A small network was shown many inputs. Here are its activations along a few directions, one row for each input.
In each table, some parts of the input vary, and every possible input appears once, in random order.
Descriptions start from the smaller parts, as in this example, which fits no table here: line(4) and (point or line(9) or (values(2) and ring(8))).
Shared parts are said once, and a part with two or three values counts as separate values.

Other details of the inputs vary at random and push rows far along two fixed directions, the same in every table; ignore that.
To show where, the next rows are all for the same input, with only those details redrawn:
[-32  38   1 -30  40 -32  14  25   8  31  12  17 -37]
[  9 -26  43  51 -37  24  10  13  12 -15  16 -36   7]
[ 11 -34  31  44 -37  21   4   3   8 -18   8 -23  10]
[-23  15 -18 -35  32 -31   0   7   3  20  -1  35 -28]
[-20  24  22   3  15 -12  18  27  12  18  17  -8 -24]
[ -8 -16 -26 -27  13 -22 -12 -10  -1   4  -9  39 -12]
[ 10 -56 -48 -26  -8 -14 -32 -39  -7 -18 -29  59   7]
[  7 -26  34  42 -32  19   7   8  11 -14  11 -26   6]

Table:
x1: [ -3  14 -32 -28  25   1 -30 -22 -14 -12  -7  18   4]
x2: [ 24 -15  29  31 -36  22  -1 -10  15 -30   8 -39  31]
x3: [-20   5 -20 -12   4 -20   5  -4  -1   1  -4  13 -25]
x4: [ 24 -33   1  19 -25  34 -16 -38 -12 -40 -10 -12  35]
x5: [ -8  46  -3  -9  38 -11   2  22 -12  17   9 -15  -5]
x6: [ 27 -23   7  24 -22  45   8  -6  -5 -18  -6 -19  29]
x7: [ 12 -30  -2  14 -32  -1  -3 -12 -11 -22   2   7  -2]
x8: [-36  56  17   2  23 -13  28  32   9  33  18   2 -30]
x9: [  2 -15  41  43 -27  18  13  17  14  -8  18 -35   1]
x10: [-17  -6  15  17 -23  14   4   5  -3   0  12 -12   3]
x11: [ -3  41  14 -12  17   9  19  30   9  25   0 -14  -8]
x12: [  0  22 -27 -24  28  11  -6  10  -6   9  -1  10  -2]
x13: [ 13  -2 -30 -16  16 -25 -25 -32  -7  27  -4  24 -20]
x14: [ 25 -39 -52 -28   7  -8 -27 -47 -31 -21 -38  44  31]
x15: [  2  42  25  -1  11   4  34  40  23  22  19 -29  -3]
x16: [ -8  56  17 -15  34 -33  28  35   9  30  13 -20  -8]
x17: [-12 -19  18  32 -36  21   6   3   0  -8  12 -33   6]
x18: [  5  14 -12 -20  17 -18  -6  -3  -8  11 -23   9   8]
x19: [ 18 -31 -46 -38  -4  -3 -43 -53 -13 -25 -41  44  23]
Question: What is each input in this table made of?
Answer: point or ring(6) or (values(3) and line(4))
Question: Which of the alternatives is x13?
Answer: point
Question: A walk changes only the ring(6) part. It starts at x7 and steps to x9. List the rest of the walk in order.
Answer: x8, x10, x17, x3

Table:
x20: [ -6  34  32  10   6   8  22  20   1   7   3 -27   2]
x21: [ -7  46 -10 -38  47  -7   5  14   6  19   3  12 -15]
x22: [  2 -13 -19 -24   2 -16  -8  -6   6  -4 -16  26   5]
x23: [-24  29  -4 -13  28 -10   9  19  -1  27  11  12 -23]
x24: [ -9  21 -22 -28  31 -13 -12  -5 -17  -2  -4   9   2]
x25: [  7 -25 -21 -11  -2   0 -11 -14  -8   0 -13  22   1]
x26: [  8 -20 -20 -18   2 -22 -20 -24  -1  -4 -13  28   3]
x27: [-15  21  32  16   3   0  14  13   6  12  22 -28 -18]
x28: [ 16  -3 -22  -5  -6   6 -16 -20  -7   0 -14   0  15]
x29: [  3 -28   8  30 -29  18 -14 -18  -1 -20   4  -8   6]
x30: [ 1 -8 -7 -3 -8 -1  7  0  4 -8 -3  5  4]
x31: [ 10  -1  23  22  -7   2   9  21  10   6   3 -21   3]
x32: [  2   4  22  25 -10   0   9   5   4  -3  15 -23  -5]
x33: [ 14  -8  12  23 -13   8  12  10  -2   0   6 -13   3]
x34: [  0 -28   4  21 -32  25  -4  -6   2 -22   1  -4  13]
x35: [ -2 -19  -8  -8 -11   5  -3  -8  -2  -9  -6  10   3]
Question: What is each input in this table made of?
Answer: values(4) or (values(3) and line(4))
Question: List by row number the other inputs of the same sort as x32.
Answer: x22, x23, x25, x26, x27, x29, x30, x31, x33, x34, x35
